Each row below holds a small network's activations on one input, seen along a few directions.
In each table, some parts of the input vary, and every possible input appears once, in random order.
A made-up example of a description, with smaller parts first: one of 2 separate values, together with either a single point or one of 9 places along a line or (one of 5 places around a ring, together with one of 6 places along a line).
Shared parts are said once, and a part with two or three values counts as separate values.
In the rows, 128 means zero.

Other details of the inputs vary at random and push rows far along three fixed directions, the same in every table; ignore that.
These rows show it; all are for the same input, with only those details redrawn:
[100 130  91 151 149 144 147 101  67 104 173 104 191]
[127 128 102 145 144 134 137 118 100 112 152  94 149]
[150 104 119 139 149 153 144 130 117 117 154  68 103]
[140 153 102 141 148  91 126 146 136 102 151 110 143]
[183 137 129 123 167  91 138 188 182  97 163  79  83]
[117 120  93 155 126 153 125  93  85 127 127  94 144]
[144  95 109 151 116 173 119  97 106 143 102  69  86]
[114 119 105 139 175 150 174 126  76  90 209  87 178]

A family of inputs:
R1: [104  82 126 153 145 199 149 116  88 148 130 119 126]
R2: [117 104 103 143  75 179 103  70 103 167 120 131 122]
R3: [111 155  91 147 158 130 113 137 103 109 198 154 186]
R4: [184 152 147  94 138  92 142 173 199 150 177 103  90]
R5: [133 122 139  75 113  94 127 151 138 115 144 143 140]
R6: [ 73 100 130 132 128 143 145 140  69 117 125 148 140]
R7: [111 123 133 164 129 168 145 107  91 117 125 162 144]
R8: [114 138 123 131 139 104  82 140 122 120 155 152 131]
R9: [ 70 144 118 134 112  94 115 147  82 126 110 185 183]
R10: [133 135 128 169  96 116 127  98 125 121  45 134 108]
R11: [175 111 151 109 163 167 156 147 145 112 148 115 121]
R12: [ 80 129 143 131 162 108 137 151  95 120 165 168 195]
R13: [ 82 145 104 116  77  87 101 120  93 117 147 179 170]
R14: [118 137 114  95  83  67  95 128 149 118  91 172 129]
R15: [166 141 154 116 184 101 161 201 189 141 149 109  94]
R16: [139  94 146 102 149 153 132 182 110 101 189  96  77]
R17: [141 196 107 121 138  68 114 121 160 126  87 174 176]
R18: [104 116 125 133 184 157 187 138 102 133 168 112 149]
R19: [ 97  87 130 127  78 165  97  69  89 160 124 134 117]
R20: [157 138 163 132 169 106 193 171 141  84 162 113 142]
R21: [145  70 163  85 116 165 121 106 132 152 127 102  97]
R22: [151 135 111 143 122 123 108 127 128 140 115  95 119]
R23: [102 129 154 150 110 127 108 107  98 135  91 181 144]
R24: [142 140 114 105 121  87 144 110 147 121 123 119 177]
R25: [105 162  82 114 119  92 128  80 135 137 120 160 189]
R26: [142 152 109 124 139 119 131 104 150 124  82 142 125]
R27: [155 165 114 132 111  74 111 113 159 115  51 142 151]
R28: [129 103 107 144 103 159 135  60 102 120  45 108 126]
R29: [143  98 146 158  93 206 126  70 109 193  39 109  62]
R30: [ 16 163 173 152 158 234 177 128 163 149 197  76 140]
R31: [110 101 145 113 153 147 142 113 100  92 136 145 144]
R32: [ 93 139 128  98 105 103 134 144  84 111 197 159 187]
R33: [100 102 129 112 120 152 143 114  77  90 112 147 137]
R34: [183 123 167 144 123 146 123 157 172 145  92 136  61]
R35: [150 113 131 110 133 152 159 123 147 151 175  89  93]
R36: [150 160 153  98 115  46  91 178 186 127 165 161 123]
R37: [110 114 138 124 145 149 104 132  87 132 180 129 148]
R38: [ 63 173 180 157 126 197 126 150 247 166 115  72  33]
R39: [108 154 139 142  90  79 104 150 122 102  71 195 109]
R40: [133  97 180 137 135 145 135 139 129 113 112 142  70]
R41: [128 165  93 116 116  72 106 117 165 121 127 182 180]
R42: [122 140 121 145 155  85 158 157 137 107 118 124 149]
R43: [147  78 161  95 115 178 139 131 105 118  96 109  81]
R44: [149 127 113 114  91 131  97  93 150 165  91 143 137]
R45: [186 155 139 107 179 105 129 195 187 139 183  93  84]
R46: [119 101 145 100 153 162 141 174  75 106 212 105 129]
R47: [122 137  96 142  82 102 118  85 127 137 108 125 147]
R48: [115 163  99 135  92 109 100 108 117 149 156 172 193]
R49: [140 153 102 141 148  91 126 146 136 102 151 110 143]
R50: [137 183  85 146 126  87  79 126 155 154 109 144 120]
R51: [137 133 104 112 122  85 146 106 154 107 120 122 160]
R52: [ 77  80 135 151 116 169 111  92  76 157  86 142 119]
R53: [114  97 177 113 153 162 187 171  77  88 182 133 128]
R54: [177 167 151 138 140  82 132 169 204 127  85 144  56]
R55: [121 127 118 159 111 142 101 123 126 173  76 154 130]
R56: [185 121 142 115  95 103 124 141 184 151 111  82  74]
R57: [124 157 115 152 119  70 118 142 145 142  66 142 151]
R58: [159 133 122  94 118 119 128 105 166 168 105 113 118]
R59: [150 103 121 139 130 195 104 126 108 159 152 101 103]
R60: [136 137 156 105 151 100 120 142 138  99 130 159 152]
R61: [136  71 152  89 125 150 126 109 142 133 132 112  93]
R62: [165 107 122 138  94 168  90  92 153 150  29 132  64]
Changing only one part turns R20 into R10. The same change can be made to R53. Which row results?
> R39
Changing only one part turns R54 into R29. The same change can be made to R38. Which row results?
> R30
What is each input in this table made of?
> one of 2 separate values, together with either a single point or (one of 5 places along a line, together with one of 6 places around a ring)
Which other rows does R13 become when the choice among 2 separate values takes its other values? List them by row number.
> R32
Which other rows does R56 become when the choice among 2 separate values takes its other values? List them by row number.
> R47
Which other rows does R9 become when the place on the line of 5 takes its other values? List them by row number.
> R12, R15, R55, R57

A family of inputs:
R63: [104 119 122 126 114 144 125 105  93 129 136 140 153]
R64: [105 175  79 157  81  70  70  85 105 140  57 193 183]
R65: [139 153 132 100 201  83 188 186 133  65 248 135 199]
R66: [145  71 138 120 123 181 140 112  94 140 123  91  91]
R67: [130 156 136 103 205  88 193 184 138  60 244 132 199]
R68: [ 85 143 128 126 174 121 177 141  82  84 207 154 219]
R69: [167 179 141 142 137  85  99 187 246 147 106 106  50]
R70: [128  76 149 126 122 205 148 100 105 153 119  88  90]
R71: [102 122 124 131 122 149 127 104  96 134 131 144 155]
R72: [137  70 144 120 119 183 137 113  94 137 124  95  87]
R73: [208 144 148  98 129  54 100 199 231 127 108 120  46]
R74: [131  76 149 126 125 192 139 114  99 142 117 103  87]
R75: [130  80 143 130 126 192 151 107 104 140 112  87  90]
R76: [190 143 157 108 121  59  94 201 218 120  97 135  42]
R77: [109 115 118 125 115 139 124 102  92 130 135 136 155]
R78: [111 116 130 151 129 211 138  98 137 174 133  65  90]
R79: [ 97 179  82 160  84  73  74  84 112 135  51 191 183]
R80: [ 87 185  84 155  79  75  78  81 124 146  57 188 185]
What is each input in this table made of?
> one of 2 separate values, together with either a single point or one of 8 places around a ring
Changing only the choice among 2 separate values turns R66 into R73. The same change can be made to R72. Which row results?
> R77
Which other rows does R80 become when the choice among 2 separate values takes its other values? List them by row number.
> R75
Which other rows does R78 become when the choice among 2 separate values takes its other values? List them by row number.
> R69

A family of inputs:
R81: [ 85  95 105 179  65 242  88  14  79 198  41  99  98]
R82: [122 232  97 163 106  29  68 151 194 141  99 182 155]
R83: [ 74 155  98 150 138 150 130  87  98 125 143 135 194]
R84: [163 117 161 107 184 145 169 183 191 119 178  64  72]
R85: [ 65 178  92 158 160 116 161 118  76 112 214 149 245]
R86: [205  96 190  72 169 116 151 215 207 120 182  94  46]
R87: [159  65 149  96 178 193 210 121  89 101 201  82 137]
R88: [187 132 167 118 129  96 108 188 199 130  73 138  38]
R89: [143 176 104  99 128  26 114 159 147  87 160 169 179]
R90: [150 113 146 116 174 132 185 158 111  83 164 117 140]
R91: [147  86 148 117 117 179 129 104 119 156 106 127  90]
R92: [ 86 100 107 176  67 235  85  24  76 200  52 101 100]
R93: [162 130 117 144  82 124  75 121 194 186  22 104  38]
R94: [115  63 140 122 110 186 125 111  68 130 127 114  96]
R95: [ 76  93 163 116 145 200 204 108 106 116 175  88 138]
R96: [ 93 140 108 133 158  92 157 127  59  74 171 162 229]
R97: [ 82 139  70 153  67  97  81  59  49 120  68 185 199]
R98: [123  84 169 109 189 159 186 177  89  84 212 114 137]
R99: [137 196 106 117  76   9  42 157 186 134  78 208 135]
R100: [182 125 143 133 117 122 105 165 210 168  77  81  16]
R101: [132 175 107 110 130  38 118 140 141 103 145 176 203]
What is each input in this table made of?
> either a single point or one of 8 places around a ring or (one of 2 separate values, together with one of 6 places around a ring)
Which other rows does R98 become when the choice among 2 separate values takes its other values? List them by row number.
> R96
Which other rows does R87 become when the choice among 2 separate values takes its other values? List them by row number.
> R91
